These are the activations of a small neural network, seen along a few directions. Each row is one input.
Each table varies a few parts of the input and shows all the possible inputs, shuffled.
Descriptions start from the smaller parts, as in this example, which fits no table here: values(2) and (point or line(9) or (line(6) and ring(8))).
Shared parts are said once, and a part with two or three values counts as separate values.

A family of inputs:
r1: [ -1.6 -11.1  13.0  16.9  17.3  10.5  14.9  43.4  11.1  35.6  -7.8  20.9
 -28.6 -16.5  14.3  -7.0]
r2: [-35.3 -23.9   0.9 -29.3 -46.7 -51.8  25.0 -38.4 -21.7 -14.3 -27.4 -86.4
  61.0  13.2  -7.4  33.0]
r3: [  9.5 -18.5  21.1  23.1  23.1  18.4  26.0  30.8  -8.4  20.7  -6.7  28.5
 -25.1 -14.0  15.9 -13.3]
r4: [ 14.5  -0.2  15.6   5.7  20.1  21.0  29.7  31.0 -22.1   9.9 -12.9  26.1
   3.1  -9.7  10.2 -13.7]
r5: [ 21.4   4.1  -8.7  21.5   4.0  25.9 -30.4 -17.8  21.4 -19.7  16.2  23.9
 -44.6   9.6 -17.1  -9.2]
r6: [  4.3  34.0 -22.5   1.6   0.2  10.4 -42.2   5.6  29.2  -5.7   4.2  20.4
 -32.4   3.5 -16.1   5.1]
r7: [ 14.8  34.0  -7.1  -1.9   2.4  11.7 -45.4  -4.3  10.8 -19.9   1.6  24.4
 -17.2   8.6 -15.0  -4.8]
r8: [-39.2 -51.0  -0.4 -16.2 -21.7 -51.7  45.9 -78.4  -2.7 -29.7   3.3 -62.5
  93.9  -3.4  23.3  24.0]
r9: [ 11.2  12.2  16.3 -10.1  20.8  12.5  14.4  37.7 -13.1  22.3 -15.7  25.3
  11.8  -9.9  11.9 -10.6]
r10: [-30.1 -23.2 -18.8 -47.2 -36.9 -52.1  16.4 -35.7 -54.0  -0.5  37.0 -83.1
  51.2  21.7   1.9  14.4]
r11: [  0.5  13.4   9.4   4.2  15.6   7.3  17.9  43.8   5.7  38.2 -13.0  19.4
  -4.6 -16.2  11.1  -2.6]
r12: [  7.7  11.8 -17.3  16.3  -2.0  16.9 -38.5  -0.4  39.2  -7.0  13.1  17.2
 -46.9   7.9 -14.8  -3.0]
r13: [ 22.4  18.5  -1.5  15.3   4.0  21.2 -33.6 -17.2   4.5 -29.9   8.2  25.9
 -21.5   5.1 -18.2 -12.4]
What do these inputs look like to the network? -> values(3) or (values(2) and ring(5))
Change only the values(2) part in r13. List by row number the other rows that result. -> r4
A walk changes only the ring(5) part. It starts at r12 and steps to r6. List the rest of the walk in order. -> r7, r13, r5

A family of inputs:
r14: [-13.2  -2.5  10.4  -4.5   1.1  14.0   7.7  39.9 -10.0  29.1  12.1  -0.3
  -9.2  -9.5   5.6   8.4]
r15: [  3.5  -1.1 -27.2  -0.6  -6.2  -8.3 -25.7  -7.8  30.6  -0.7   4.6 -13.9
 -21.1   7.9 -11.3   9.6]
r16: [-10.6 -16.9  -4.9  14.4   5.4  11.7  21.4  18.5  14.0  20.3   3.3 -15.1
 -20.5 -13.9   6.2  -1.0]
r17: [ -4.6  -3.9 -11.4  11.9  -4.4   3.8 -21.1 -16.6  25.5 -29.6   4.7  12.5
 -13.0   1.1  -0.8  -1.7]
r18: [ -5.1  29.0   0.0  -3.6  -9.5  -4.9 -16.2  17.9   0.8  23.5   3.4   1.1
   0.4   3.4 -16.0   8.8]
r19: [  8.6   5.2   0.9  -2.8   8.1  16.5 -31.9 -22.5  -0.2 -26.7   8.2  18.8
  -9.5  -5.6  -4.4 -10.9]
r20: [-10.2  -2.7  -6.5  11.3   3.7   5.7   9.7   0.3  19.1  21.7 -13.3  -1.7
 -16.0  11.3   4.4  15.6]
r21: [ 18.8  15.6 -17.5 -17.1   1.7  12.1 -22.0   5.9 -18.3 -17.9   5.1   3.1
 -10.2   8.9 -11.7  -7.2]
r22: [  2.0  17.9   4.3  -7.1  -0.9  -7.5   3.3  26.5  -9.4  19.7  -3.0   4.7
 -15.9  -0.9   6.6  13.3]
r23: [ -0.7  10.9  -2.5   1.0 -17.0  -4.2  -3.9   0.0  31.0   8.9  -5.6  -4.1
 -12.6   6.7  -7.0   5.9]
r24: [ 22.7 -18.2  16.3  12.4  20.0  17.0   6.9   4.5  -4.3   1.7   3.6  22.4
  -1.8 -20.9  10.9 -13.4]
r25: [-12.5 -20.2  -6.9 -18.1 -25.5 -41.0  22.7 -61.8 -38.4 -18.9  46.8 -49.5
  36.8  26.1  -0.6   1.5]
r26: [ -1.2 -25.2  11.1  22.8   2.0  17.3  23.1   8.3  14.0  -4.5  -0.7  18.7
  -9.0 -17.8  12.8  -1.3]
r27: [-29.9 -20.5  -0.8 -45.7  -1.7 -39.8  39.2 -17.6 -11.7  -1.0  -9.3 -38.1
  88.1  -7.4  23.4  15.2]
r28: [  2.4   6.6  -3.7  30.4   2.8   0.6  -6.8 -10.8  32.9  -5.9  -3.3  11.5
   7.4   5.5  -3.1   0.0]
r29: [ -3.6  -6.2   0.0  28.1   7.6   0.2  11.6  -6.4  14.5  -7.0 -14.7  21.0
  -9.9  -3.8  13.8  -2.1]
r30: [ 16.4   0.8  18.3   5.5  19.9   5.8  -0.6  -7.0  -2.6  -6.9  -9.5  29.0
  -6.1  -3.6  12.6 -10.4]
r31: [  8.6   9.7   2.7  -6.5  14.9  10.2   2.8  16.3 -24.1  10.5 -14.7  16.5
  -4.0  17.9   3.6  -9.3]
r32: [ 14.0  17.9  17.4   6.5   4.3  16.7  -7.7 -16.0   2.2 -15.0  -1.0  23.8
   2.1 -10.2  -5.0  -9.1]
r33: [  5.7 -11.2   7.5  -6.9  14.4  17.8   6.5  29.9 -25.2  17.8  -1.7  14.6
  -2.4   3.0  -0.5 -19.3]
r34: [-22.7 -33.6  12.0 -11.2 -34.0 -40.4  17.2 -27.7 -18.4 -21.1 -23.6 -74.6
  43.7   1.0  -9.6  20.5]
r35: [  1.3  22.0 -22.2  -9.3  -4.2  -9.1 -28.7  12.9  -3.7   3.6  15.8 -11.7
 -16.4  -6.9 -16.6   7.6]
r36: [ 10.2  26.7   2.6 -10.8  -2.3   5.8  -7.5  13.4 -18.3  -1.6  -7.1  11.1
  -0.9   7.9 -13.2 -20.5]
What do these inputs look like to the network? -> values(3) or (line(4) and ring(5))
Which of the alternatives is r27? -> values(3)
Change only the ring(5) part in r23. List by row number the other rows that result. -> r18, r28, r32, r36

A family of inputs:
r37: [ -8.7  18.5  -5.6 -14.4  -9.8  -5.4  -6.4  13.0 -20.1  -8.0  -1.3  -7.5
  17.9   1.6  -5.1  -3.6]
r38: [ -9.4 -26.6  13.5  13.8   5.6  -3.9  35.8   8.0   5.7  19.7  -4.6  -3.6
   6.7 -10.4  18.3  -1.0]
r39: [  2.5 -14.9  15.6   9.3  15.7   2.2  29.7   6.7 -22.2  -0.1  -5.2   9.8
  18.3 -17.5  16.6  -6.0]
r40: [ 36.7  36.2   0.7  34.9  36.6  50.8 -39.4  50.4  33.2  14.4  -1.0  80.0
 -80.8 -11.9  -7.9 -20.1]
r41: [ -1.6   0.0   0.1 -12.2 -14.7  -3.5 -19.7  -9.9  -4.6 -13.2  12.9 -14.0
  10.6  15.4  -7.7 -12.1]
r42: [ -2.1  -6.6  -6.0  -5.6 -15.9 -11.6 -17.3 -18.9  10.3   1.7  14.4 -27.6
  -3.1   9.1 -10.0   5.1]
r43: [-21.2  11.5 -19.3  -7.9 -10.0 -16.5  -5.9  11.3  -1.5  -1.7  -5.1 -17.2
   6.3 -11.5  -2.8  17.2]
r44: [ -5.6 -10.3  -6.7   5.5 -12.1  -3.4  -8.5 -37.5  30.0 -19.9   2.9 -11.0
   7.2   8.1  -6.3   5.7]
r45: [ -2.8  -5.8   0.6  -6.2   5.0 -12.3  19.6   6.3  -8.7  22.6 -11.6 -11.2
  -2.3  -6.8   6.5  19.2]
r46: [  2.6  -8.8  10.6 -22.8   3.2   6.4  16.6  17.0 -14.8  11.3 -11.3  -2.5
  18.7   6.4   6.1  -7.4]
r47: [  9.6   6.8  -3.7   5.6  -3.6  -2.7  -4.5 -46.3  -7.2 -26.8   9.8   4.6
   0.3  17.4  -7.7   3.0]
What do these inputs look like to the network? -> point or (values(2) and line(5))
Change only the line(5) part in r47. List by row number the other rows that result. -> r37, r39, r41, r46
